A small network was trained on invented records. Each row is its activation on one of them, seen along a few directions.
Records have a field called Nitip. Each example row is followed by its value.
The word missing means that the record has no Nitip.
Other fields move the rows too, some of them a lot.
In the rows, zero is written as 500.
Random noise pushes rows far along 3 fixed directions. That doesn't count. These rows show it; they differ only by the noise:
[572 419 535 657 501 611 640 533 355 460 551 302 449 407 489]
[597 587 344 456 425 441 546 615 468 499 621 397 583 504 501]
[653 483 352 414 408 514 498 579 397 486 561 258 410 537 501]
[593 586 321 434 442 415 483 604 444 476 599 355 527 477 439]
[529 637 344 508 498 366 489 604 454 453 614 418 595 389 370]

[250 565 478 531 712 221 333 557 591 446 374 904 583 302 258] -> k7
[559 482 447 460 367 580 536 554 487 517 582 324 494 570 551] -> k19
[598 386 645 429 295 717 695 440 641 649 459 573 493 914 892] -> k13
[523 332 517 354 394 605 640 599 629 654 417 837 562 789 854] -> k15
[420 614 632 521 491 517 462 410 595 516 532 518 537 537 513] -> k3
[621 208 578 388 425 563 620 620 588 650 402 736 467 878 865] -> k9
[283 746 658 655 604 391 413 412 653 448 495 717 741 382 415] -> k20
[608 299 613 597 515 517 508 495 477 471 413 452 379 573 604] -> k9
[405 657 510 290 531 386 162 355 661 497 339 559 426 627 445] -> k20
[357 525 650 427 644 470 247 248 638 458 253 683 414 608 456] -> k23
[730 345 325 230 334 579 485 594 426 571 497 289 304 729 604] -> missing
[339 532 670 621 628 525 338 197 455 383 404 333 316 378 238] -> k12
[414 695 668 499 389 544 596 295 738 603 552 666 732 671 733] -> k22
[375 511 722 692 560 632 463 193 567 511 315 443 412 538 521] -> k2
[363 610 709 582 447 583 644 341 731 628 521 757 726 627 710] -> k22
[515 529 556 487 430 620 422 276 502 478 516 246 389 614 508] -> k12
[376 491 527 471 580 459 285 312 563 508 311 511 332 554 352] -> k2
[352 492 896 867 587 724 589 127 482 459 442 373 495 405 506] -> k12
[281 696 446 494 607 245 278 437 556 387 415 737 559 399 201] -> k18
[420 502 616 529 495 566 497 348 534 532 459 465 444 485 549] -> k22
[599 386 441 200 365 610 381 455 595 599 366 497 360 784 740] -> k11
[507 400 363 467 610 402 391 613 347 406 470 352 288 290 233] -> missing
[416 483 578 544 563 486 479 467 518 494 458 531 493 340 401] -> k14
[308 691 658 488 601 391 128 134 553 415 306 411 372 399 236] -> k14
[473 276 421 506 601 471 463 613 347 421 356 558 275 319 319] -> k18
[612 261 633 654 382 829 718 499 341 511 526 191 363 496 669] -> k19
[483 444 285 332 641 300 197 591 439 423 370 558 323 327 265] -> k23
[316 650 601 655 608 408 510 517 550 452 571 624 664 289 368] -> k3
[387 405 506 574 750 336 391 614 485 433 369 708 439 249 299] -> k8
[562 509 486 420 438 534 486 552 490 521 566 417 513 495 570] -> k3
[462 644 418 290 462 339 290 420 684 535 392 656 486 762 543] -> k16
[645 749 104 110 266 248 537 796 729 671 718 742 898 755 743] -> missing
[332 370 656 828 805 300 427 511 450 382 394 662 447 203 220] -> k9
[260 689 649 588 648 357 321 283 626 446 358 790 602 445 419] -> k15
[377 356 661 652 628 602 360 275 392 410 282 331 172 414 277] -> k2
[374 850 534 574 458 352 416 353 604 458 635 507 755 431 411] -> k6
[274 492 918 840 610 658 732 288 671 551 392 961 765 547 745] -> k15
[540 198 508 544 503 627 713 645 418 536 431 677 411 497 621] -> k18
[438 520 291 222 594 207 300 711 639 561 393 920 576 502 430] -> k7
[508 352 532 308 511 582 373 496 574 575 332 555 334 677 623] -> k20
[358 769 467 705 517 367 524 537 531 421 675 468 769 261 320] -> k19
[548 610 424 272 311 449 514 508 755 632 508 699 648 886 740] -> k13
[420 846 325 162 406 203  94 362 739 541 461 559 562 625 373] -> k14
[446 567 505 440 497 388 328 383 541 461 409 517 411 608 465] -> k16
[458 566 645 552 421 584 680 415 697 606 498 756 733 803 858] -> k16
[394 430 750 520 590 581 337 202 539 470 242 581 332 614 553] -> k7
[444 652 719 712 389 630 700 347 612 547 631 514 752 555 688] -> k6
[411 647 694 609 470 576 494 291 643 530 509 493 612 535 573] -> k10
[533 760 336 293 369 351 192 365 542 437 559 214 417 561 355] -> k6
[525 482 579 474 383 587 605 444 631 584 489 584 520 761 703] -> k13
[499 791 265 121 377 236 220 466 773 539 520 771 714 785 588] -> k23

Which value of Nitip does each new row have?
[575 355 360 206 486 427 465 703 636 624 409 834 522 674 668] -> k7
[418 531 598 598 535 535 364 357 409 393 475 260 329 367 258] -> k6
[384 541 782 730 571 632 501 297 481 441 498 381 471 395 464] -> k3
[368 289 661 691 696 577 576 486 495 449 371 756 430 366 461] -> k23
[456 743 250 423 543 192 461 685 605 492 640 677 791 357 374] -> missing
[415 742 556 476 449 427 416 419 642 526 594 563 704 562 536] -> k3
[273 635 680 605 606 434 353 287 626 507 395 618 527 402 346] -> k14
[487 794 468 502 366 453 462 416 617 497 672 418 747 577 544] -> k19
[481 496 605 671 402 645 783 548 521 553 655 508 653 516 675] -> k6
[624 362 601 563 443 716 667 448 424 554 488 333 440 607 676] -> missing
[423 517 775 643 511 681 468 151 526 473 422 318 364 489 526] -> k22
[581 511 534 391 363 613 499 455 504 534 550 333 429 628 676] -> k3
[579 693 308 145 332 386 141 297 564 478 495 212 358 727 443] -> k12
[582 529 289 346 422 383 545 692 524 560 603 572 625 535 566] -> missing
[502 374 553 589 555 570 596 539 411 514 465 491 447 449 444] -> missing
[564 497 188 199 486 290 310 713 468 510 478 510 394 495 342] -> missing
[640 343 661 369 329 806 395 130 420 516 366  66 132 800 687] -> k12
[572 466 511 203 400 570 346 342 702 570 332 620 392 903 756] -> k23
[584 248 580 494 512 685 460 516 327 473 436 227 168 420 469] -> k3
